Each row below holds a small network's activations on one input, seen along a few directions.
Each table varies a few parts of the input and shows all the possible inputs, shuffled.
Descriptions start from the smaller parts, as in this example, which fits no table here: one of 4 places along a line, together with either a single point or one of 9 places along a line or (one of 2 separate values, together with one of 8 places around a ring).
Shared parts are said once, and a part with two or three values counts as separate values.

Rows:
r1: [-17, -9, 8, -42, -16, -65, -12, 17, -54, 55, 6, 16]
r2: [12, -5, 32, 20, 39, 54, 55, -38, 17, 5, 30, -11]
r3: [-19, -30, -11, -79, 1, -28, -8, -27, -17, 11, -28, 73]
r4: [16, -24, -6, -49, -19, -40, -29, -15, -37, 25, -42, 59]
r5: [-17, -13, -28, -36, -21, -19, -52, -20, -72, -13, -32, 49]
r6: [2, 22, 40, 51, 4, 2, 29, -2, 11, -40, -2, -2]
r7: [13, 27, -13, 26, -12, 42, -34, 1, 34, -11, 42, -13]
r8: [2, 17, 17, -18, 48, 28, 30, 6, 35, -5, -26, -28]
r9: [-41, 0, 3, -30, -45, -46, -16, 13, -69, 27, 1, 7]
r10: [11, 11, 5, 31, -31, 50, -11, 12, 39, -4, 28, -11]
r11: [39, 7, -27, 11, 7, 33, 18, 42, 34, 10, -2, -13]
r12: [-1, 12, 20, 68, -8, 33, 25, -21, 19, -4, 16, -2]
r13: [-28, -46, -38, -16, -24, -53, -49, -12, -49, -15, -5, -17]
r14: [-52, 0, -17, -30, -19, -40, -35, 13, -90, 13, 15, 8]
r15: [22, -6, 16, -17, 15, 73, 19, -7, 38, 8, 40, -18]
r16: [15, 6, 52, 2, 51, 19, 58, -19, 10, -33, 12, -10]
r17: [-53, -13, 2, -71, 4, -53, 11, 6, -37, 41, 21, 27]
r18: [-10, 33, 7, 29, 1, 11, 2, 22, 35, -17, -38, -22]
r19: [4, 38, 22, 45, 24, -6, 7, -13, 4, -48, 12, -5]
r20: [-6, -15, -10, -38, -47, -24, -33, -20, -52, 0, -47, 49]
r21: [-18, -47, -20, -18, -50, -60, -31, -11, -28, 0, -19, -18]
r22: [-27, -63, -24, -54, -3, -71, -7, -19, 6, 14, -1, 1]
r23: [3, 28, 2, 62, 11, 25, 2, -31, 13, -12, 29, -4]
r24: [27, 10, -23, -28, 21, 52, 41, 14, 36, 4, 6, -26]
r25: [34, -7, 10, 23, 1, 53, -4, 21, 35, 16, 31, -4]
r26: [15, 26, -31, 19, -24, 32, 10, 32, 37, -10, -5, -19]
r27: [22, -8, 26, 62, 26, 36, 32, -10, 14, 14, 20, 5]
r28: [13, 14, 13, 21, 34, 11, 8, 34, 32, 3, -35, -16]
r29: [25, 3, 46, 43, 37, 3, 35, 9, 7, -22, 2, 4]
r30: [7, -57, -17, -27, -22, -81, -28, -8, -11, 29, -15, -11]
r31: [16, 41, -47, 15, -4, 26, -12, 21, 31, -17, 10, -22]
r32: [-8, 49, -10, 24, 21, 5, -20, 11, 28, -25, -23, -25]
Describe the family of inputs behind these rows.
Answer: one of 4 places along a line, together with either one of 3 separate values or one of 5 places around a ring
Changing only the place on the line of 4 turns r14 into r9. The same change can be made to r31. Which row results?
Answer: r26
A walk changes only the place on the line of 4. It starts at r2 and steps to r27. List the rest of the walk in order.
Answer: r12, r23
Which other rows agree with r22 in the place on the line of 4? List them by row number.
Answer: r2, r3, r8, r15, r16, r17, r24
A walk changes only the place on the line of 4. It starts at r22 and steps to r30. List the rest of the walk in order.
Answer: r21, r13

Rows:
r33: [-3, -8, 12, 27, 3, -10, 13, -26, -12, -29, 4, -10]
r34: [20, 9, 17, 11, 26, 4, 16, -8, 5, 7, -6, 14]
r35: [-11, 16, 23, 22, 2, 11, 13, 14, -3, 1, -6, 6]
r36: [-2, -2, 7, 0, 29, 2, 27, -25, 4, -17, -10, 10]
r37: [4, 21, -16, 29, -22, 15, 0, 10, 8, -9, 15, -26]
r38: [-21, -12, -8, -34, -21, -61, -29, 9, -14, 0, -29, 11]
r39: [-8, -2, 23, 12, 10, 2, 14, -24, -3, -29, -17, 3]
r40: [-9, -38, -13, -51, -17, -4, -13, -9, -49, 32, -1, 17]
r41: [-32, -13, -17, -7, -33, -38, -47, -26, -46, 15, 10, 23]
r42: [18, 9, -11, 25, -7, 34, -19, 14, 30, -14, -19, -6]
r43: [9, 28, -16, 0, 0, 26, 11, 2, 25, 1, -3, -8]
r44: [-5, 16, 6, 9, 21, 9, 26, 8, 4, 11, 1, 13]
r45: [-3, -16, -20, -51, -9, -52, -6, 19, -20, 5, -30, 12]
r46: [-5, 18, 0, 20, 9, 4, -5, 10, -9, -18, 21, -28]
r47: [23, -15, 28, 2, 16, 7, 19, -8, 18, 18, 18, 6]
r48: [10, 5, -6, -10, -9, 29, 15, 3, 36, 10, 22, -18]
r49: [2, 28, -3, 14, -17, 28, -1, 9, 18, -8, -10, -14]
r50: [-5, -12, -20, -46, -19, -19, -15, -3, -48, 6, -2, 40]
r51: [-2, 25, -3, -6, 34, 13, 5, 4, 8, -7, 5, -9]
r52: [19, -1, -29, 44, -10, 20, -16, 15, 19, -16, 7, -18]
r53: [-8, 24, 12, 7, 16, 16, -6, 10, 1, -17, -1, -15]
r54: [-1, -26, 18, -10, 20, 5, 31, -25, 17, -5, 13, 2]
r55: [-2, 2, 7, -15, 25, 16, 8, 5, 20, 3, 28, -18]
r56: [-3, -8, 17, 0, 11, 12, 29, 8, 17, 22, 24, 4]
r57: [20, 1, 23, 37, 0, -6, 4, -5, -11, -5, 9, -6]
r58: [24, 11, -22, 10, 8, 32, -7, 7, 36, -6, -12, -1]
r59: [-8, 11, 15, 33, -7, 0, 13, 14, -12, 0, 15, -6]
r60: [-23, -8, -5, -30, -34, -27, -38, -14, -41, 0, -2, 40]
r61: [-9, -42, -16, -57, -9, -34, -3, 12, -24, 33, -28, -13]
r62: [25, -11, -13, 0, -2, 34, -3, 8, 47, 4, 14, -10]
r63: [15, 8, 33, 24, 8, 6, 3, -5, -2, -4, -13, 7]
r64: [-30, -20, -25, -9, -20, -72, -36, -5, -20, 17, -14, -4]
Changing only one part turns r60 into r40. The same change can be made to r49. Which row results?
Answer: r48
Describe the family of inputs behind these rows.
Answer: one of 4 places along a line, together with either one of 2 separate values or one of 6 places along a line
Which other rows does r52 become when the place on the line of 4 takes its other values? List them by row number.
Answer: r42, r58, r62
A walk changes only the place on the line of 6. It starts at r36 and steps to r34. List the rest of the walk in order.
Answer: r44, r51, r43, r58

Rows:
r65: [11, 19, -37, 31, -3, -5, -9, 31, 51, -22, -33, -56]
r66: [1, -40, -3, 13, -36, 18, -6, -31, -14, 19, 46, 16]
r67: [-6, 0, 48, 12, 45, 10, 63, -20, -11, 10, 51, -6]
r68: [15, 20, 47, 46, 41, 32, 23, -32, -4, -29, -6, 28]
r69: [-25, -22, -18, -50, -15, -39, -25, -10, -57, -10, -25, 8]
r70: [-40, -3, -9, -30, -10, -70, -30, -16, -33, 0, -17, 28]
r71: [29, -43, -31, -45, -15, 15, -17, -1, 26, 39, 20, 2]
r72: [-1, 23, 9, 85, -10, -11, -20, 8, 13, -41, 11, -41]
r73: [11, 32, -55, -15, -20, 39, -31, 45, 17, 10, 2, -5]
r74: [-15, -25, 16, -21, -9, -73, -4, 6, -52, 18, -38, 24]
r75: [29, 14, 13, -12, 30, 31, 34, -4, 43, -24, -45, 19]
r76: [2, -16, 25, -49, 46, 15, 53, 16, 40, 30, 9, -18]
r77: [-9, 41, -6, 35, -44, 38, -32, 9, -19, -1, 26, 1]
Describe the family of inputs behind these rows.
Answer: either one of 3 separate values or (one of 2 separate values, together with one of 5 places around a ring)
Which other rows does r76 become when the choice among 2 separate values takes its other values? List them by row number.
Answer: r67
